Each row below holds a small network's activations on one input, seen along a few directions.
In each table, some parts of the input vary, and every possible input appears once, in random order.
A made-up example of a description, with smaller parts first: ring(8) and (point or (values(2) and line(4)) or line(9)).
Shared parts are said once, and a part with two or three values counts as separate values.

Other details of the inputs shift rows strongly along three fixed directions, in all tables alike. That doesn't count.
These rows show it; all are for the same input, with only those details redrawn:
[-8,-31,67,-37,-21,29,-22,31,1,7,-54]
[15,-17,9,11,22,13,3,1,-12,37,-24]
[-8,-33,67,-38,-22,28,-23,32,-1,8,-53]
[27,54,15,-50,-32,-24,28,12,7,-6,-1]
[-52,-8,-18,109,-45,42,-106,-19,41,-3,-13]
[16,-18,7,9,20,11,1,2,-14,37,-25]
[16,-17,7,9,21,13,4,2,-11,37,-25]
[26,54,14,-50,-32,-24,28,12,7,-6,0]

Table:
R1: [-77,35,-17,45,-85,-17,-67,-14,49,-79,43]
R2: [29,29,-49,15,107,-20,61,24,-38,11,59]
R3: [-1,33,-56,30,-20,-66,3,-5,21,-26,47]
R4: [-9,23,-2,-73,-15,-41,36,3,-1,-43,29]
R5: [-8,-32,67,-36,-22,28,-24,32,-1,6,-54]
R6: [20,-29,-2,-1,22,27,7,-28,-21,14,-15]
R7: [15,31,-27,54,45,49,-2,20,-18,7,26]
R8: [13,-7,-8,26,17,15,27,-27,-26,24,2]
R9: [-2,-36,-23,6,46,-15,10,-27,-10,-6,17]
R10: [-8,49,-21,-13,-64,6,-11,-19,14,-37,19]
R11: [-46,-55,62,-44,-3,6,-16,38,10,-15,-26]
R12: [-10,-40,1,5,43,-25,-1,11,-7,16,-7]
R13: [-2,-55,-2,-9,40,-15,-5,-21,-8,7,14]
R14: [-26,-25,-40,39,34,-9,4,-10,6,-5,13]
R15: [24,68,-5,-40,-32,-21,43,0,10,-7,21]
R16: [17,-12,-24,32,9,16,-16,-47,-2,23,16]
R17: [22,-11,-29,52,0,1,-4,-10,-2,26,-6]
R18: [17,49,6,-51,-32,-6,42,7,4,-25,-4]
- What is each input in this table made of? => values(2) and (point or line(8))
- The inputs of R11 and R15 match in every part but the values(2) part. If R1 is changed in the same way as R11 into R15, which row does it become? => R8
- Which other rows does R18 become when the values(2) part takes its other values? List them by row number. => R14

Table:
R19: [-26,-11,-62,116,4,3,-65,-37,18,-5,39]
R20: [9,53,-44,-10,-13,-37,36,-16,1,-34,45]
R21: [50,99,-84,-15,27,-80,99,-13,-8,15,62]
R22: [-7,-63,73,-50,45,21,32,52,-28,33,-49]
R23: [-13,-30,48,-4,-28,56,-55,23,2,-14,-41]
R24: [54,-17,-60,16,47,-36,73,-57,-27,76,3]
R25: [11,-6,-13,28,27,28,-18,-13,-20,23,-2]
R26: [-36,-31,-11,58,-3,8,-65,-12,15,-5,-8]
R27: [-15,45,13,-29,-67,-27,-30,29,36,-62,9]
R28: [-14,62,-56,31,-48,-31,-36,-23,29,-56,57]
R29: [-6,-7,-35,106,9,29,-60,-30,10,37,8]
R30: [6,-57,3,3,66,12,11,-13,-30,31,2]
R31: [52,5,-30,25,66,-2,68,-21,-33,74,7]
R32: [-13,-18,-1,63,-7,40,-61,-2,15,9,-17]
R33: [-17,-51,51,-34,12,7,8,21,-13,2,-44]
R34: [4,39,42,-74,-28,-31,15,47,11,-23,6]
R35: [-25,40,15,-46,-60,-11,-30,3,40,-62,25]
R36: [34,-23,16,-47,51,-19,81,8,-36,19,0]
R37: [-20,-49,47,-45,16,27,10,10,-2,-6,-25]
R38: [-17,-52,36,-6,-48,10,-55,-16,18,9,-46]
R39: [-7,32,29,-81,-31,-21,35,9,0,-43,18]
R40: [-3,-8,-12,34,22,37,-4,-13,-20,24,-10]
R41: [10,-9,-19,36,17,38,5,-8,-15,22,-12]
R42: [4,31,24,-64,-32,-30,36,36,9,-38,-6]
R43: [6,-24,48,-23,1,35,9,25,-6,11,-43]
R44: [-21,52,-20,12,-45,-28,-40,9,35,-34,23]
- The inputs of R41 and R23 match in every part but one. If R20 is changed in the same way as R41 into R23, which row does it become? => R28
- What is each input in this table made of? => values(2) and (point or line(4) or line(8))
- Which other rows does R25 become when the line(4) part takes its other values? List them by row number. => R23, R29, R32
- A walk changes only the line(4) part. It starts at R31 and steps to R43. List the rest of the walk in order. => R41, R40

Table:
R45: [-14,-62,-25,46,45,20,-21,-29,-20,16,-12]
R46: [28,44,-88,38,28,-51,34,-43,13,25,52]
R47: [3,38,14,-13,-51,6,-42,12,27,-27,7]
R48: [21,-22,-30,43,69,3,30,-17,-30,70,0]
R49: [-1,-47,-17,46,28,-8,-5,-10,-2,27,-5]
R50: [3,32,-6,-37,-22,-36,21,-15,4,-23,34]
R51: [10,-21,-1,36,21,33,-33,-8,-2,28,-4]
R52: [-40,-53,9,63,3,53,-49,-7,-3,23,-31]
R53: [19,-19,-18,27,26,30,6,-16,-18,25,-9]
R54: [-23,-40,5,52,29,38,-42,-9,-7,28,-24]
R55: [-32,-62,-13,45,25,28,-43,-23,-8,11,-6]
R56: [-27,-60,2,60,15,19,-36,-22,7,21,-14]
R57: [2,-50,-28,44,59,4,2,-28,-6,51,-4]
R58: [5,49,-6,-16,-15,-18,2,2,5,-5,14]
R59: [-7,-31,9,42,8,33,-50,-1,3,18,-21]
R60: [-7,32,-23,-8,14,-7,31,15,-3,-37,39]
R61: [-9,35,-12,-9,21,-16,21,16,3,-30,43]
R62: [-11,-48,7,55,8,64,-56,-10,0,19,-20]
R63: [-15,17,2,-11,-47,-14,0,-11,21,-29,14]
R64: [19,-37,-17,56,36,31,-27,-5,-7,32,-17]
R65: [20,49,-58,61,3,-19,5,-35,2,14,45]
R66: [39,-18,30,-71,39,-35,77,6,-23,30,-4]
R67: [19,25,-63,75,3,4,-33,-20,13,14,29]
R68: [-35,7,19,-16,-67,-5,-37,-3,20,-62,-2]
R69: [-39,7,29,-10,-67,-1,-38,-5,33,-41,1]
R70: [-18,38,8,-13,-47,8,-21,5,13,-29,1]
R71: [4,-32,-35,40,96,14,40,-1,-33,27,26]
R72: [21,-16,29,-38,29,-1,26,28,-22,17,-37]
R73: [-10,35,-1,2,-44,-11,-11,22,24,-10,-2]
R74: [-18,-43,54,-45,-6,12,-8,10,11,-3,-37]
R75: [-30,-31,71,-30,-24,40,-20,29,6,5,-47]
R76: [33,-35,22,-41,35,-30,58,12,-18,21,-21]
R77: [61,2,19,-66,38,2,76,5,-38,22,-20]
R78: [-34,-81,5,56,18,18,-58,-2,-1,10,-22]
R79: [4,-25,-3,32,15,38,-18,-14,-10,21,-11]
R80: [-4,42,25,-23,-68,-16,-24,26,19,-40,0]
R81: [-14,40,-52,73,-17,-2,-21,-25,24,14,27]
R82: [26,47,-13,-13,-26,-19,6,6,11,-18,6]
R83: [4,-48,-28,28,67,-6,0,-25,-23,42,9]
R84: [-26,-56,53,-38,-12,29,-14,10,8,-6,-42]
R85: [16,-38,31,-50,15,-3,51,5,-19,9,-20]
R86: [12,-40,-27,41,41,2,26,-31,-17,29,-6]
R87: [45,-1,36,-66,25,14,42,9,-22,22,-9]
R88: [-4,42,-13,-20,7,-14,33,18,-1,-48,32]
R89: [-22,8,10,-14,-52,-28,-30,9,24,-49,3]
R90: [53,72,-22,-48,-14,-37,77,-3,-18,-7,33]
R91: [-26,-54,53,-42,4,13,-26,11,-5,-10,-27]
R92: [18,-21,49,-36,1,20,22,16,-25,1,-37]
R93: [35,-6,25,-54,50,-11,49,21,-32,37,-21]
R94: [18,44,-51,57,1,-18,-2,-27,1,16,40]
R95: [11,-9,40,-51,7,16,24,18,-22,-1,-39]
R96: [-13,43,6,-15,-41,-5,-2,-1,11,-14,8]
R97: [-4,48,-68,52,40,-27,14,-8,4,-9,71]
R98: [-25,31,10,0,-58,13,-18,10,25,-19,-3]
R99: [51,-4,31,-54,40,-18,61,21,-35,34,-11]
R100: [-31,35,-35,63,-29,13,-55,-26,21,-11,19]
R101: [17,63,-70,50,5,-29,23,-24,10,31,44]
R102: [-32,-58,3,70,21,41,-68,8,-2,24,-38]
R103: [-10,19,-9,-27,-30,-36,-17,7,15,-35,17]
R104: [-25,26,9,4,-56,-5,-36,22,22,-25,-9]
R105: [16,-32,43,-36,0,45,-1,18,-14,4,-34]
R106: [-9,46,1,-4,-43,-14,-9,15,25,-7,5]
R107: [31,54,-22,-25,-6,-43,51,10,-5,3,11]
R108: [-4,31,-19,-4,20,-24,18,32,3,-31,38]
R109: [-17,47,15,-33,-63,4,-15,13,15,-44,-4]
R110: [-27,-59,61,-34,-5,9,-28,16,-3,-8,-28]
R111: [-4,-43,-4,64,25,40,-22,-16,-18,32,-12]
R112: [31,25,-78,52,35,-51,37,-41,1,33,51]
R113: [28,36,-90,46,24,-52,33,-38,13,17,40]
R114: [-9,53,13,-31,-54,-23,-6,19,19,-24,5]
R115: [-43,-9,0,0,-47,8,-51,-8,17,-45,1]
R116: [16,-36,24,-49,26,-16,33,17,-6,17,-26]
R117: [38,-1,37,-65,23,10,44,7,-24,20,-14]
R118: [-5,45,-3,-8,-48,-1,9,5,16,-20,-5]
R119: [6,15,-68,54,22,-33,6,-46,1,12,50]
R120: [-42,-52,66,-20,12,29,-31,62,3,-40,-32]
R121: [-19,13,-4,-10,-44,-4,-12,-13,26,-36,-7]
R122: [1,22,1,10,-44,28,-37,-5,16,-29,-6]
R123: [-3,34,-4,-45,-27,-44,-3,2,13,-33,27]
R124: [38,-21,12,-77,39,-14,84,1,-24,23,-15]
R125: [23,42,-6,-5,-27,-27,12,11,4,-15,8]
R126: [-24,-50,-4,75,18,33,-39,8,5,35,-39]
R127: [5,-36,35,-54,23,4,31,-1,-6,17,-22]
R128: [-8,-36,62,-24,-8,42,-32,17,-1,0,-42]
R129: [6,54,-69,40,43,-37,25,-2,2,-10,71]
R130: [-56,22,28,-8,-36,16,-42,27,27,-67,20]
R131: [30,59,-22,-32,-11,-28,61,-5,-13,-4,12]
R132: [-19,30,28,-10,-63,15,-55,9,29,-35,-4]
R133: [9,-30,-25,43,43,27,26,-9,-21,52,-16]
R134: [62,2,17,-66,40,-16,66,22,-31,29,-14]
R135: [28,61,5,-41,-36,-10,7,2,16,-22,23]
R136: [-11,12,-5,-9,-24,-34,-14,-4,14,-22,22]
R137: [-22,47,25,-28,-65,-8,-17,13,23,-33,0]
R138: [-30,7,-51,66,-25,-6,-40,-39,17,-20,38]
R139: [-36,3,14,-17,-55,-17,-54,12,28,-55,-5]
R140: [29,-35,15,-59,40,-14,67,1,-39,16,-8]
R141: [37,-7,17,-60,34,-2,82,14,-40,33,-20]
R142: [-15,-41,71,-20,-11,40,-25,18,-11,2,-39]
R143: [-42,-72,4,44,25,33,-60,-23,-5,13,-13]
- The inputs of R136 and R119 match in every part but one. If R112 is changed in the same way as R136 into R119, which row does it become? => R56
- The inputs of R55 and R139 match in every part but one. If R84 is changed in the same way as R55 into R139, which row does it become? => R113
- The inputs of R141 and R48 match in every part but one. If R133 is changed in the same way as R141 into R48, which row does it become? => R101
- What is each input in this table made of? => line(9) and (point or line(4) or line(6))
- Which other rows does R83 become when the line(4) part takes its other values? List them by row number. => R57, R66, R110
- Which other rows does R126 become when the line(6) part takes its other values? List them by row number. => R64, R72, R82, R107, R125
- A walk changes only the line(9) part. It starts at R125 and steps to R80. List the rest of the walk in order. => R99, R94, R65, R142, R111, R90, R92
- Which other rows does R100 become when the line(9) part takes its other values? List them by row number. => R54, R58, R70, R72, R93, R95, R102, R109
